These are the activations of a small network on made-up records, seen along a few directions, one row for each record.
After each row come some of the record's fields: Vinab, Dud, Gora, Ropom, Kat, Bivod.
Not every record has every field; a missing one is left out.
The largest differences between rows may come from other fields.
(in the rows, 500 means zero)
Strong random noise was added to every row along 4 fixed directions; ignore it. To show where, here is one row again and again, with new noise each time:
[244 509 576 683 329 456 481 397 435 451 695 502 413 560 363 618 324 602
 443 287 424 455 637 510 667 561]
[500 601 465 495 472 500 532 603 432 435 481 507 459 453 473 415 560 654
 672 426 609 558 403 361 511 453]
[412 603 574 584 331 552 515 427 472 414 501 414 437 493 404 365 315 713
 605 321 508 537 403 438 550 406]
[575 666 567 382 460 665 651 357 655 516 468 483 619 519 592 349 469 374
 317 421 344 580 443 650 549 329]
[422 559 572 533 496 660 578 637 470 439 427 486 555 521 509 367 539 583
 531 458 510 584 415 424 572 486]
[562 618 377 433 515 395 529 597 433 468 547 574 439 424 496 510 659 586
 671 442 635 536 458 369 494 461]

[527 630 513 438 466 596 555 443 536 504 444 453 542 493 524 378 487 554
 532 423 513 575 385 495 518 394]  {Vinab: n3, Gora: c9, Ropom: y1, Kat: d7, Bivod: f1}
[368 424 730 642 555 842 615 713 447 490 308 423 586 522 464 419 405 584
 483 479 341 613 313 479 492 515]  {Vinab: n1, Gora: c9, Ropom: y2, Kat: d5, Bivod: f2}
[674 586 590 358 592 788 647 536 616 493 260 397 649 502 632 235 518 433
 456 553 421 641 275 566 386 342]  {Vinab: n1, Gora: c1, Ropom: y1, Kat: d8, Bivod: f1}
[562 433 535 462 454 402 372 438 536 486 486 482 500 462 545 454 465 547
 543 586 580 476 548 513 457 529]  {Vinab: n4, Dud: z2, Gora: c1, Ropom: y2, Kat: d7, Bivod: f2}
[353 406 535 587 635 586 533 758 367 523 484 567 522 501 455 641 658 509
 550 545 509 514 512 402 537 658]  {Vinab: n1, Gora: c1, Ropom: y1, Kat: d8, Bivod: f2}
[347 455 604 586 531 679 505 644 438 490 379 403 582 539 469 427 546 614
 553 542 566 575 505 391 553 596]  {Vinab: n1, Gora: c9, Ropom: y2, Kat: d7, Bivod: f1}
[543 483 429 416 591 365 475 555 514 497 556 629 539 543 603 557 673 351
 409 610 573 483 652 552 580 571]  {Vinab: n4, Dud: z2, Gora: c9, Ropom: y1, Kat: d7, Bivod: f2}
[391 428 539 574 477 563 482 544 525 462 535 513 541 559 538 525 413 419
 369 490 382 513 530 561 573 571]  {Vinab: n4, Dud: z3, Gora: c1, Ropom: y1, Kat: d7, Bivod: f2}
[465 481 534 550 499 536 502 507 474 472 490 449 488 525 461 521 397 533
 519 465 488 521 457 504 478 496]  {Vinab: n1, Gora: c1, Ropom: y1, Kat: d7, Bivod: f1}
[546 568 394 441 503 336 495 480 465 497 570 565 433 466 469 555 575 528
 545 500 596 491 567 451 536 523]  {Vinab: n2, Gora: c9, Ropom: y2, Kat: d7, Bivod: f1}
[500 650 497 479 368 559 549 349 522 478 416 406 524 508 487 283 391 632
 559 414 540 543 401 482 570 388]  {Vinab: n3, Gora: c9, Ropom: y2, Kat: d7, Bivod: f1}
[660 511 551 404 631 690 595 621 549 509 321 449 578 459 574 413 528 440
 514 581 447 591 293 520 352 412]  {Vinab: n1, Gora: c1, Ropom: y1, Kat: d7, Bivod: f2}
[565 527 452 386 611 483 513 578 492 619 506 534 563 442 585 640 786 404
 525 534 572 528 604 465 408 568]  {Vinab: n4, Dud: z2, Gora: c9, Ropom: y1, Kat: d8, Bivod: f1}
[476 493 577 562 458 609 515 465 509 486 462 452 486 473 470 477 383 527
 525 450 410 511 395 554 437 436]  {Vinab: n1, Gora: c1, Ropom: y1, Kat: d8, Bivod: f2}
[489 559 482 444 556 511 561 573 471 524 493 569 544 487 518 515 612 475
 465 532 490 539 541 477 577 540]  {Vinab: n2, Gora: c9, Ropom: y2, Kat: d7, Bivod: f1}
[338 440 563 611 504 574 534 587 458 438 515 520 534 568 496 487 431 494
 398 523 452 481 552 488 619 593]  {Vinab: n2, Gora: c1, Ropom: y2, Kat: d7, Bivod: f1}
[729 581 308 342 589 298 506 583 480 467 503 612 431 413 538 485 635 501
 621 579 632 503 437 413 431 442]  {Vinab: n2, Gora: c1, Ropom: y2, Kat: d7, Bivod: f1}
[464 520 371 447 492 411 431 485 491 496 589 579 539 501 530 553 647 461
 444 558 587 483 662 463 623 599]  {Vinab: n4, Dud: z3, Gora: c1, Ropom: y2, Kat: d7, Bivod: f2}
[401 443 525 644 438 526 437 589 426 349 368 393 427 568 400 337 308 689
 620 523 634 519 425 389 514 566]  {Vinab: n4, Dud: z2, Gora: c9, Ropom: y1, Kat: d7, Bivod: f2}
[613 661 441 441 446 504 534 460 451 498 421 419 419 381 423 418 435 690
 758 376 576 579 308 397 379 343]  {Vinab: n1, Gora: c9, Ropom: y1, Kat: d7, Bivod: f1}
[867 562 408 211 705 524 600 507 614 606 394 527 574 351 650 545 675 311
 511 621 448 568 361 588 222 331]  {Vinab: n1, Gora: c1, Ropom: y2, Kat: d7, Bivod: f2}
[624 504 523 445 515 540 539 421 569 499 453 451 499 471 501 480 384 454
 447 512 410 517 434 585 400 407]  {Vinab: n1, Gora: c1, Ropom: y2, Kat: d7, Bivod: f2}
[561 577 514 503 487 534 509 592 430 468 356 414 442 421 429 374 476 707
 769 444 611 574 293 349 378 405]  {Vinab: n1, Gora: c9, Ropom: y1, Kat: d8, Bivod: f1}
[321 456 537 636 455 478 516 500 447 494 604 537 470 581 431 589 451 550
 410 413 453 474 567 505 670 609]  {Vinab: n3, Gora: c9, Ropom: y2, Kat: d5, Bivod: f1}
[552 587 577 465 399 591 574 268 626 510 523 410 507 481 495 449 295 465
 405 380 344 516 439 649 456 328]  {Vinab: n1, Gora: c1, Ropom: y1, Kat: d8, Bivod: f1}
[337 437 515 573 570 493 550 648 431 493 563 621 561 641 535 603 627 390
 326 538 447 492 642 523 710 687]  {Vinab: n3, Gora: c9, Ropom: y1, Kat: d8, Bivod: f1}
[428 506 567 560 475 543 554 479 467 573 552 511 498 479 448 627 444 509
 468 390 382 526 504 524 515 500]  {Vinab: n1, Gora: c9, Ropom: y2, Kat: d5, Bivod: f1}
[298 405 582 674 381 494 415 469 409 487 586 449 446 513 395 593 381 683
 560 414 491 458 506 434 558 587]  {Vinab: n3, Gora: c1, Ropom: y2, Kat: d5, Bivod: f1}
[491 549 413 464 575 440 493 673 379 529 483 501 492 396 482 560 705 653
 776 520 711 527 511 278 452 542]  {Vinab: n1, Gora: c9, Ropom: y2, Kat: d7, Bivod: f1}
[335 419 552 654 383 498 403 415 541 415 592 491 471 663 453 445 368 441
 293 496 468 423 656 585 712 584]  {Vinab: n4, Dud: z3, Gora: c1, Ropom: y1, Kat: d7, Bivod: f2}
[431 535 545 509 469 503 502 424 483 541 518 453 525 504 472 541 485 516
 488 442 484 500 591 501 533 504]  {Vinab: n1, Gora: c9, Ropom: y2, Kat: d7, Bivod: f1}
[573 597 482 381 534 583 582 462 617 530 458 578 655 592 647 343 623 256
 241 582 419 540 574 622 598 471]  {Vinab: n4, Dud: z2, Gora: c9, Ropom: y1, Kat: d8, Bivod: f1}
[267 297 645 778 311 407 329 463 444 400 640 459 338 539 313 559 190 710
 535 383 462 377 535 433 582 585]  {Vinab: n4, Dud: z3, Gora: c1, Ropom: y2, Kat: d5, Bivod: f2}
[362 405 533 661 499 491 555 588 456 418 584 616 460 610 454 550 354 438
 306 489 363 472 527 549 658 603]  {Vinab: n2, Gora: c1, Ropom: y2, Kat: d5, Bivod: f1}
[644 585 568 449 405 571 585 241 658 511 477 418 492 487 487 380 221 462
 373 390 313 524 350 663 429 278]  {Vinab: n1, Gora: c1, Ropom: y2, Kat: d5, Bivod: f1}
[477 408 590 586 567 592 579 579 501 489 479 518 484 537 457 577 374 447
 394 479 329 510 422 566 460 511]  {Vinab: n1, Gora: c1, Ropom: y2, Kat: d5, Bivod: f2}
[480 501 518 519 341 472 403 301 575 475 569 454 463 494 512 398 388 514
 495 468 511 449 524 544 501 471]  {Vinab: n4, Dud: z1, Gora: c1, Ropom: y1, Kat: d8, Bivod: f2}

Which values does each new row have?
[439 423 471 682 268 296 353 362 473 395 633 503 257 511 325 442 198 706
 564 441 560 354 468 445 596 518]  {Vinab: n4, Dud: z3, Gora: c1, Ropom: y2, Kat: d5, Bivod: f2}
[441 540 505 460 593 598 570 597 472 564 495 544 609 481 556 573 668 449
 456 535 483 573 577 477 547 567]  {Vinab: n1, Gora: c9, Ropom: y2, Kat: d7, Bivod: f1}
[346 385 629 656 534 672 511 651 424 458 441 434 471 524 429 559 399 589
 551 458 424 511 391 480 449 556]  {Vinab: n1, Gora: c1, Ropom: y1, Kat: d8, Bivod: f2}
[493 494 437 504 585 444 550 630 448 470 563 631 477 522 518 588 546 407
 432 523 460 497 516 500 574 566]  {Vinab: n2, Gora: c1, Ropom: y1, Kat: d7, Bivod: f1}
[435 513 549 536 429 494 493 413 511 525 551 466 494 489 443 570 367 543
 488 440 449 507 552 516 494 488]  {Vinab: n1, Gora: c9, Ropom: y2, Kat: d7, Bivod: f1}
[590 660 432 380 416 415 539 296 583 523 595 523 499 456 514 496 459 472
 444 411 473 515 547 566 528 376]  {Vinab: n2, Gora: c9, Ropom: y2, Kat: d7, Bivod: f1}
[327 458 544 619 451 448 460 466 393 563 597 474 449 456 387 707 445 588
 582 386 473 444 635 462 513 583]  {Vinab: n1, Gora: c9, Ropom: y2, Kat: d7, Bivod: f2}
[282 406 680 704 398 644 469 491 424 473 521 376 453 532 365 572 296 644
 520 366 394 485 485 481 492 561]  {Vinab: n1, Gora: c1, Ropom: y1, Kat: d8, Bivod: f1}
[476 587 627 519 360 686 540 311 586 483 402 305 549 477 478 285 253 625
 523 413 446 538 395 528 477 338]  {Vinab: n1, Gora: c1, Ropom: y2, Kat: d7, Bivod: f1}
[513 497 527 522 520 477 519 520 457 513 507 471 456 465 454 589 475 538
 584 422 460 509 466 493 409 477]  {Vinab: n1, Gora: c9, Ropom: y1, Kat: d8, Bivod: f1}
[429 485 444 567 494 320 459 494 371 557 652 551 368 430 374 797 478 558
 632 383 502 453 583 456 458 567]  {Vinab: n1, Gora: c9, Ropom: y1, Kat: d7, Bivod: f2}
[603 508 507 484 435 441 535 275 595 553 592 487 432 468 467 606 317 408
 394 395 339 464 473 660 408 391]  {Vinab: n1, Gora: c1, Ropom: y2, Kat: d5, Bivod: f2}
[548 499 603 513 501 630 594 460 572 545 441 451 534 497 499 489 397 440
 411 450 343 538 407 597 438 424]  {Vinab: n1, Gora: c9, Ropom: y2, Kat: d5, Bivod: f2}
[759 687 362 309 498 339 592 357 583 545 541 572 436 401 521 476 548 446
 517 434 498 513 417 546 446 321]  {Vinab: n2, Gora: c9, Ropom: y2, Kat: d5, Bivod: f1}
[591 602 448 396 540 547 590 544 546 466 490 554 541 482 580 411 603 446
 478 500 510 558 424 500 508 420]  {Vinab: n2, Gora: c1, Ropom: y1, Kat: d8, Bivod: f1}
[470 496 501 550 468 436 523 447 516 447 593 551 451 572 472 535 360 421
 353 454 406 461 543 584 600 517]  {Vinab: n2, Gora: c1, Ropom: y1, Kat: d7, Bivod: f1}
[555 626 613 434 433 688 595 296 603 546 408 378 586 505 539 375 322 456
 404 403 342 596 406 645 467 346]  {Vinab: n1, Gora: c9, Ropom: y1, Kat: d7, Bivod: f1}
[621 597 489 375 517 479 533 442 513 576 475 504 520 412 526 518 578 485
 583 462 485 540 445 518 402 389]  {Vinab: n1, Gora: c9, Ropom: y1, Kat: d8, Bivod: f1}
